These are the activations of a small neural network, seen along a few directions. Each row is one input.
Each table varies a few parts of the input and shows all the possible inputs, shuffled.
Descriptions start from the smaller parts, as in this example, which fits no table here: one of 3 separate values, together with either a single point or one of 11 places around a ring or (one of 6 places along a line, together with one of 8 places around a ring).
Shared parts are said once, and a part with two or three values counts as separate values.
In the rows, 128 means zero.

Other details of the inputs shift rows strongly along two fixed directions, in all tables alike. That doesn't count.

Rows:
R1: [148 119 134 169 143 104 104 141 139 174 131 160  71]
R2: [123 138  94  91 104 148 171  88 101  75 115  92 147]
R3: [122 129 105  85  91 167 169  76 110  84 116 100 147]
R4: [151 123 129 155 177 124  63 146 135 146 135 170 129]
R5: [115 134 104  90 122 126 173 117 107  96 123 100 164]
R6: [173  91  82 142 173 131  62  84 117 159 111 185  79]
R7: [ 97 133 135  89 106 140 182 130 125 111 135 100 185]
R8: [114 154 185 195 154 136 108 222 155 174 168 152 174]
R9: [114 145 174 160 150 152  86 204 142 133 158 136 168]
R10: [148 116 121 136 190 129  58 167 125 141 143 172 131]
R11: [150 113 135 156 144 109  97 144 143 169 135 160  79]
R12: [113 140 169 152 158 140  88 207 141 137 157 140 172]
R13: [177 112 100 162 138 121  85  85 123 153 111 166  30]
R14: [113 128 166 173 140 137 105 172 148 172 141 145 152]
R15: [155 109  61  71 112  94 159  32 105  96  92 120  71]
R16: [ 57 146 182 121  90 126 195 180 142 130 135  70 216]
R17: [176 100  90 156 155 152  58  78 118 149 108 177  74]
R18: [177 110  96 144 155  97  87  85 133 158 118 181  50]
R19: [154 109  63  87 100 116 157  35  97  94  88 107  52]
R20: [152 128 134 163 169 134  60 144 136 142 135 167 125]
R21: [176  99  95 140 151 114  81  92 126 154 118 173  42]
R22: [107 151 199 182 162 148  76 241 156 156 172 148 182]
R23: [152 106  51  56 142 120 125  43  89  67  93 117 118]
R24: [151 126 132 160 173 131  61 145 136 144 136 170 128]
R25: [ 69 152 180 111  90 146 197 177 143 121 151  85 217]
R26: [148 122 136 173 139 110 103 141 140 172 130 157  71]
R27: [119 145 113 111 102 155 164 106 109  85 123  95 150]
R28: [179 101  85 135 166 155  71  84 120 148 127 192  86]
R29: [104 141 189 164 177 122  84 246 152 163 170 153 189]
R30: [150 121 134 157 151  88 105 137 150 175 136 171  88]
R31: [114 123  95  61 129 109 158  97 104  77 109  94 167]
R32: [ 70 159 186 122  76 163 194 170 144 113 150  79 213]
R33: [150 121 141 165 132 124  94 138 144 163 134 155  75]
R34: [117 137 124 102  90 104 178  94 130 109 114  98 115]
R35: [117 157 210 211 123 112 108 201 178 191 159 153 124]
R36: [ 94 137 146 117  89 101 195 141 131 126 123  82 130]
R37: [120 137 113  92  80 109 184  75 123  95 106  89 110]
R38: [155 101  53  60 123 151 144  32  93  86 102 130 109]
R39: [ 94 139 136  83 122 137 154 157 115  81 133  85 190]
R40: [120 130 116  92  74 130 175  82 117  90 108  80 100]
R41: [ 59 153 187 132  76 145 191 171 143 121 134  65 210]
R42: [ 60 156 189 136  71 150 190 169 143 118 133  62 208]
R43: [ 96 147 154 129  72 120 188 132 133 117 121  75 122]
R44: [159 128 119 168 167 142  81 142 127 151 142 173 116]
R45: [159 110  42  67 136 132 147  44  82  77 100 122 109]
R46: [110 130 114  81 130 114 149 116 114  87 118  98 172]
R47: [149 110 133 153 149 104  98 147 143 171 135 162  81]
R48: [119 125 112  86  81 121 180  87 117  93 109  82 105]
Each input here is: one of 6 places along a line, together with either one of 3 separate values or one of 5 places along a line.
Question: The inputs of R24 and R4 match in every part but the place on the line of 6. If R32 is changed in the same way as R24 into R4, which row does it become?
Answer: R28
Question: Start at R16 and move only the place on the line of 6, one step at a time. The first step leads to R6. Which rows follow, in order?
Answer: R14, R41, R42, R17
Question: Change only the choice among 3 separate values in R36. List by row number the other rows that result.
Answer: R30, R47
Question: Start at R39 and move only the place on the line of 5, one step at a time. The first step leads to R23. Which rows follow, in order?
Answer: R8, R38, R14

Rows:
R49: [128 124 155 164 122 108 111 140 146 162 124 133  98]
R50: [ 75 166 202 169 103 214 138 204 146 123 165 102 250]
R51: [113 127  96  64  62 113 199  58 105  65  92  56  96]
R52: [ 72 160 204 141 122 117 142 232 152 123 157  90 201]
R53: [129 120 133 131 164 111  86 154 131 133 129 140 141]
R54: [102 119  80  31 106 115 186  67  94  56  95  71 175]
R55: [136 128 124 131 169 119 107 164 126 139 146 154 141]
R56: [141 129 132 153 125 114 135 135 139 160 136 147  90]
R57: [143 139 144 165 122 114 124 143 142 152 138 142  83]
R58: [109 120  90  63  71 111 206  42 108  82  88  71 119]
R59: [141 134 144 187 108 209 101 109 135 153 132 153 118]
R60: [144 134 124 133 165 118  98 160 125 123 143 148 127]
R61: [219  76  45 137 179 112  58  35 115 172 105 220   7]
R62: [139 116 119 124 174 118 101 146 129 149 141 165 147]
Question: The inputs of R58 and R54 match in every part but one. If R59 is changed in the same way as R58 into R54, which row does it become?
Answer: R50
Question: What is each input in this table made of?
Answer: one of 2 separate values, together with either a single point or one of 6 places around a ring
Question: Change only the choice among 2 separate values in R61. List by row number the other rows that result.
Answer: R62
Question: Change only the choice among 2 separate values in R49. List by row number the other rows that result.
Answer: R53

Rows:
R63: [192  99  46 120 136 144 101  12 102 117  96 164  51]
R64: [ 93 130 137  82 108 154 173 146 115  91 136  83 213]
R65: [130 138 145 153 165 147  74 175 136 131 150 159 158]
R66: [105 133 135 104  82 152 177 118 122  95 122  85 129]
R67: [101 141 120  83 102 104 200 131 120  97 129  80 142]
R68: [129 128 155 172 147 108  92 166 151 158 136 137 114]
R69: [192 100  44  88 157  91 106  46  99 107 101 161  48]
R70: [137 138 168 174 128 138  95 158 146 158 144 150 109]
R71: [126 123 158 160 146 106 104 157 158 175 139 156 126]
R72: [124 124 155 155 142 112 105 162 147 179 138 162 126]
R73: [132 139 145 157 176 137  82 166 130 146 141 159 163]
R74: [ 97 131 132 100  96 116 169 127 117  98 114  75 140]
R75: [106 140 123 117  78 155 186 100 121 112 118  92 146]
Question: What is each input in this table made of?
Answer: either one of 3 separate values or (one of 2 separate values, together with one of 5 places along a line)
